Here are a small network's activations along a few directions, averaged over the inputs that share one value of a field.
Values that are neighbours, or in one group, have similar rows; names and order tell nothing.
(in the rows, 500 means zero)
Strong random noise was added to every row along 4 fixed directions; ignore it. To show where, here is one row again and again, with new noise each time:
[497 622 432 525 437 358 549 531 462 561 386 517 226 571 522 443 505 551
 498]
[651 486 402 474 441 534 574 453 393 632 490 484 536 476 555 487 596 420
 426]
[293 314 425 443 679 261 480 831 486 416 162 781 470 537 508 589 324 280
 690]
[567 537 496 620 393 513 487 547 437 639 531 454 492 586 398 505 545 367
 465]
[760 642 434 266 453 629 730 320 432 504 359 446 344 392 717 485 616 591
 443]
[451 368 266 548 515 244 488 586 370 667 435 634 473 520 559 426 523 433
 454]


U, 19 values:
u2: [635 641 637 499 478 612 480 360 496 366 530 369 576 349 524 528 540 573
 422]
u17: [311 346 567 343 585 622 346 674 627 285 409 595 567 395 447 471 449 496
 701]
u10: [268 380 259 653 512 128 293 501 461 605 678 590 553 461 554 353 472 498
 292]
u1: [713 567 439 331 395 558 681 338 425 530 515 517 310 542 695 423 592 647
 433]
u8: [723 501 595 477 351 887 512 438 595 452 629 279 951 365 312 661 518 196
 368]
u7: [565 349 594 348 646 630 569 443 562 455 536 506 757 349 600 593 459 539
 684]
u15: [587 521 457 472 615 505 699 496 488 521 432 628 390 549 574 469 528 563
 546]
u9: [279 324 467 551 511 357 287 519 564 662 583 560 544 614 422 516 463 432
 484]
u12: [527 601 534 411 581 443 715 421 441 279 304 580 155 502 641 493 441 779
 605]
u19: [684 526 636 382 339 813 599 223 569 492 702 316 689 417 648 524 611 632
 377]
u5: [582 638 895 346 472 876 525 593 723 389 520 352 410 529 340 607 560 582
 727]
u6: [420 245 460 530 577 390 469 588 383 451 448 653 755 460 490 520 431 203
 463]
u4: [488 414 278 127 689 572 583 377 550 363 421 557 636 159 777 470 614 807
 545]
u16: [594 828 757 536 364 742 612 507 585 380 412 320 214 654 317 615 485 432
 606]
u18: [252 540 512 516 485 336 395 604 626 466 459 580 264 661 506 487 285 452
 548]
u11: [464 557 486 786 612 379 502 508 472 527 466 496 491 610 490 470 486 583
 515]
u14: [524 556 378 649 507 443 446 409 342 606 578 379 676 472 428 460 528 438
 334]
u3: [254 577 547 580 658 258 288 655 603 326 402 507 448 530 354 592 313 452
 559]
u13: [419 358 471 448 561 400 504 573 472 497 525 684 392 504 609 414 482 714
 534]
U is arranged as a line.
List every value one step from u18, in the order listed.
> u8, u9
List every value one step from u7, in the order listed.
> u19, u13
List every value one step from u16, in the order listed.
> u1, u6
List every value one step from u12, in the order listed.
> u15, u11
What is the length, in steps, of the shortest route from u17 to u14?
> 11

V, 11 values:
v5: [517 826 593 749 299 380 597 389 447 541 436 356 125 735 446 526 367 430
 446]
v9: [ 82 335 619 966 446 140 253 760 535 620 631 654 424 796 228 358 402 645
 588]
v4: [526 380 530 607 450 484 241 326 529 604 860 381 729 432 519 459 445 539
 326]
v3: [585 539 393 495 720 445 573 457 358 473 372 490 525 404 623 403 631 600
 526]
v1: [761 260 405 307 388 701 603 401 455 777 711 494 726 426 574 484 783 470
 431]
v11: [531 528 458 481 530 562 522 525 539 393 421 408 707 328 345 492 568 486
 493]
v2: [789 521 456 172 439 866 662 330 414 477 499 475 694 381 694 592 603 267
 280]
v8: [690  98 289  36 517 814 593 424 393 508 410 555 932 208 729 519 654 193
 481]
v7: [652 420 218 603 625 190 634 466 229 671 531 664 503 458 697 427 543 522
 353]
v6: [762 544 382  19 525 763 631  54 508 371 524 369 788  36 881 583 655 676
 304]
v10: [701 555 456 390 533 795 692 329 543 578 616 446 423 493 643 478 640 773
 548]
V is arranged as a ring.
A walk along V starts at v7 and steps to its neighbour v5. Put v1, v2, v8, v10 in the order it reaches them.
> v2, v8, v1, v10
List every value one step from v6, in the order listed.
> v4, v11
